A small network was shown many inputs. Here are its activations along a few directions, one row for each input.
In each table, some parts of the input vary, and every possible input appears once, in random order.
Descriptions start from the smaller parts, as in this example, which fits no table here: one of 8 places around a ring, together with either a single point or one of 11 places along a line or (one of 3 separate values, together with one of 6 places along a line).
Shared parts are said once, and a part with two or three values counts as separate values.

Other details of the inputs shift rows strongly along two fixed directions, in all tables alike. That doesn't count.

Table:
r1: [-30 -47  27  15  37   2  22 -18 -18 -20 -47   9  17 -69  16]
r2: [ 39  29 -21  37   4   8  -3   7 -13  21  37   6 -16  33   2]
r3: [-52  30 -17 -28 -15  32  32 -20  28   3  21 -19   9  10 -22]
r4: [ 43   3 -30  15  20  -5 -42  23  -9  27  26  -1 -33  27  -9]
r5: [-44 -54  23   2  44   3  11 -17  -3  -6 -58   7  10 -65  12]
r6: [ 51  15   1   6  -6 -15  -8  10 -22  17  39  22 -18  27  22]
r7: [ 62 -36  25  13  27 -13 -40  52 -44  15 -55  19  -8 -49  36]
r8: [-36  20 -12 -45 -22  22  16 -12   7 -22  26 -31   9  -6 -19]
r9: [-26 -35  15   6  27   7  39  -2 -10 -30 -69  16  12 -54 -10]
r10: [-41  19  -7   2 -56  -7  16 -28  35 -39   0 -24  26  27 -45]
r11: [ 50  10 -23  26  13  -4 -28  19 -23  10  34   1 -24  17  -7]
r12: [-45  15   6 -29  -6  16  24 -36  11 -26  42 -27  18  16   5]
r13: [-36 -41  22 -38  16  -4  18   5   9   9 -62  23   7 -68  13]
r14: [-35  19  -2 -45 -26   7  33 -22  11 -10  32  -2   6   2  -1]
r15: [ 55  28  -3  25  -4   6 -14  22 -23  24  27   7 -10  34  23]
r16: [ 58 -48  46  30  47 -21 -35  32 -43  14 -47  25   1 -34  63]
r17: [-32 -38  22 -29  30   6  18  13  12 -14 -84  12  12 -45  -3]
r18: [ 42  14 -11  27 -41 -29 -60  19   8  10  16 -16  -3  28 -13]
r19: [-40   9 -22  -9   8  15  34 -24  18 -21   6  -7  -5  23 -40]
r20: [ 45  22  -3  12   3  -1  -1  13 -16  -9  29   4 -11  55   1]
r21: [-43 -29   5   0  19  21  26  -2   3  11 -68   9   9 -65  -1]
r22: [ 40  12  -1  25 -47 -42 -41   9  12  20  22  11  -5  34   3]
r23: [ 43  25  -5  43 -44 -22 -45  19  12  26   9  -5   3  40   4]
r24: [ 24   8  -2   3  27  -7 -32   1   7  19  46  -7 -14  51  17]
r25: [-40  32  -5 -29 -26  31  34 -15  13  -7  18 -20  17   4  -3]
r26: [-52  10   4  10 -48  -9   3 -48  31 -32  26 -34  30  12 -22]
r27: [ 32  14 -21 -13  10  -1 -38  24   4  22  32 -11 -22  33  -7]
r28: [-36  20  -2 -37 -14  19  36 -15  16 -34  10 -16  12  23 -17]
r29: [-40  17 -18 -10 -17   9  51 -41   3 -17  42   4  -1  -6 -27]
r30: [ 43 -45  10  15  38 -27 -27  32 -17  42 -49  45 -27 -33  31]
Each input here is: one of 5 separate values, together with either a single point or one of 5 places around a ring.
Changing only the choice among 5 separate values turns r25 into r8. The same change can be made to r15. Which row results?
> r7
A walk changes only the place on the ring of 5. It starts at r19 and steps to r17. List the rest of the walk in order.
> r28, r20, r9
Change only the place on the ring of 5 in r5. List by row number the other rows that result.
> r1, r12, r16, r24
Which other rows agree with r14 in the choice among 5 separate values? List them by row number.
> r6, r13, r22, r29, r30

Table:
r31: [-17  12   0 -14   1  15  19  -9   4  -6  12  -6   5  10   3]
r32: [ 10 -15   9  -3  18   1   8  16 -10  -1 -35  16  -3 -16   6]
r33: [ -7 -17   1  -2  22  -3   0  -1   3   2 -13   7  -6 -11   0]
r34: [-27   2  10 -10 -16   7  14  -9  10 -12 -16  -9  18 -11   1]
r35: [  0 -25   9   8   7 -16 -16   6   6   4 -33   7   2 -19   3]
r36: [ 59  15  -8  16  18  -4 -33  24 -19  14  36   0 -20  46  18]
r37: [-11  27 -11  -3 -24   9   4 -15   6 -19  39 -25   7  30 -18]
r38: [-28  21  -7 -13 -27  -1   8 -29  17 -14  45 -19   8  22 -15]
r39: [  0  -2   2   5  -4 -10 -10  -5  10  -7   3  -4   2  20  -6]
r40: [-27  32 -29 -13 -13  21  18 -26   6  -9  60 -23  -5  23 -28]
r41: [ 93   1   3  35  10 -27 -69  47 -23  36  13  11 -21  31  34]
r42: [  9  -1  -4   5  -8 -15 -21  -2   7  10  15   0  -6  13   0]
r43: [ 89  -6  11  32  17 -37 -68  41 -14  30   8  17 -20  48  39]
r44: [ -8  12  -6 -13   1   2   5 -16   4  -2  41  -7  -5  20  -1]
r45: [  7  19 -11  10 -12   2  -9  -2   4  -9  23 -16   0  32 -17]
r46: [-14 -26  20 -13  22  -1   8  -1  -4 -10 -30   6   7 -28  15]
r47: [-12   6   1  31 -17  -3  20 -30  -6 -16  18  -1  11  -1  -8]
r48: [-13 -21  14  -1  -4  -3  -4   7   4  11 -46   7  10 -43  10]
r49: [-14  10  -5 -12   1  14  11 -10  -5  -8  22 -12   2  -6  -5]
r50: [ -6  17 -19   8 -15   4  -5  -8   9  -6  24 -17   0  18 -24]
r51: [  3 -15  12   0  23   5   3  13  -3   6 -35  10   1 -13  13]
r52: [  4 -19   1   5  25   4  -5  13  -9   4 -29   5  -5 -27   2]
r53: [ 17   3  -1  35  11  -3  10 -15 -20  -1  24  12  -5   9   8]
r54: [-14 -17  17   1   0   0   4   6   7  -3 -48   3  15 -25   4]
r55: [ 21  12   1   1 -16  -7  -6  10  -2  -3   6   2  -1  20   3]
r56: [-27 -22   8  -8  18  11  18   1   4   3 -46   8   6 -42   2]
r57: [ 13   6  -9  10 -11  -4 -20   5  -2   8  13  -8  -5   5  -5]
r58: [-20  27  -7  -9 -30   7   9 -17  14  -2  33 -15   9  18  -8]
r59: [-10 -18   8  -6 -12  -6   5   7  -1   2 -40  10   6 -42  -1]
r60: [ -4  14 -16 -12  -6   7  14  -6  -1   4  25   2 -10   9 -11]
r61: [-11  12  -5 -19  -7  10  22  -7  -3  -5  18   1  -1  -2  -5]
r62: [-27  36 -17 -19 -17  20  25 -26  12  -4  58 -17   2  30 -13]
r63: [-21 -23   5 -12  13   7  24   4  -3  -5 -46  14   2 -46  -5]
r64: [  6 -19   8   3  26   6  -2  14 -12  -4 -31   3  -1 -20   5]
r65: [-18 -20  16  -6  -6  -2  16   5   2 -15 -56   8  15 -38  -5]
r66: [-20  38 -17 -16 -42   7  20 -23  13 -14  52 -17   5  29 -24]
r67: [  2 -25  14  -1  29  -5  -3   6  -4  -2 -29  11  -2 -12  10]
r68: [ -9  20 -15   5 -19   3   0  -9  18   4  20 -10   1  25 -16]
r69: [-29 -31  12 -15  18   0  10  -7   0   0 -33   8   4 -47   6]
r70: [ 86   0  -4  28  28 -19 -56  45 -19  54  12  25 -34  36  38]
r71: [ -3   4   2 -14   2   7  19   1  -6 -10  -1   4   1  -1   2]
r72: [-20 -21   8  -5  -7  -3  13   4   5  -7 -53   9  10 -45  -9]
What is each input in this table made of?
> one of 2 separate values, together with either a single point or (one of 4 separate values, together with one of 5 places around a ring)
Changing only the choice among 2 separate values turns r49 into r41. The same change can be made to r70. Which row results?
> r48
Change only the choice among 2 separate values in r32. List by row number the other rows that result.
> r65
Change only the place on the ring of 5 in r35. List by row number the other rows that result.
> r38, r39, r42, r43

Table:
r73: [ 30  28 -22   0   7   9   1   9 -10  12  45   1 -22  37  -5]
r74: [ 37 -50  37  20  38 -19 -17  26 -28  12 -59  26   0 -53  52]
r75: [ 19   4 -11  -6   9  -7 -23  16   8  18   5  -2 -21  29  -3]
r76: [-27 -25  25 -18 -13  -2   0   2   8  -9 -48   1  26 -49   9]
r77: [-65   4  -5 -23 -39  19  36 -22  17 -25 -22 -17  25 -40 -29]
r78: [ 31 -52  32  35  29 -27 -34  27 -17  10 -79  24   5 -41  26]
r79: [ 21   3 -12   3  30   3 -13  10  -3  11  18   5 -16  30   2]
r80: [-61 -17   5  -3   9  12  43 -36   4 -28 -17 -15   8 -42 -19]
r81: [-57  25 -18 -37 -27  25  45 -22  23 -14  10 -17  10 -13 -35]
r82: [ 29  24 -18  24  -2   0   1  -4 -15   7  50   3 -17  33  -4]
r83: [-48   2  -8 -16 -21   7  10 -23  26 -19  -5 -13  21  -5 -31]
r84: [ 11  17  -4 -21  -6   1 -13   8   8  14  24  -1  -4  30   8]
r85: [ 24 -11  11  -9  27   1 -11  18 -12  10  -4  14  -5  -2  29]
r86: [ 30  26 -14  29 -23  -8  -9  -1  -7   1  38  -2  -8  40  -8]
r87: [ 26  22   1  20 -17 -14 -15  -6  -1  -3  45  -7  -1  45   8]
Changing only one part turns r84 into r74. The same change can be made to r75. Which row results?
> r80
What is each input in this table made of?
> one of 3 separate values, together with one of 5 places around a ring
Change only the place on the ring of 5 in r86. List by row number the other rows that result.
> r73, r77, r81, r82
Change only the choice among 3 separate values in r85. List by row number the other rows that result.
> r73, r79
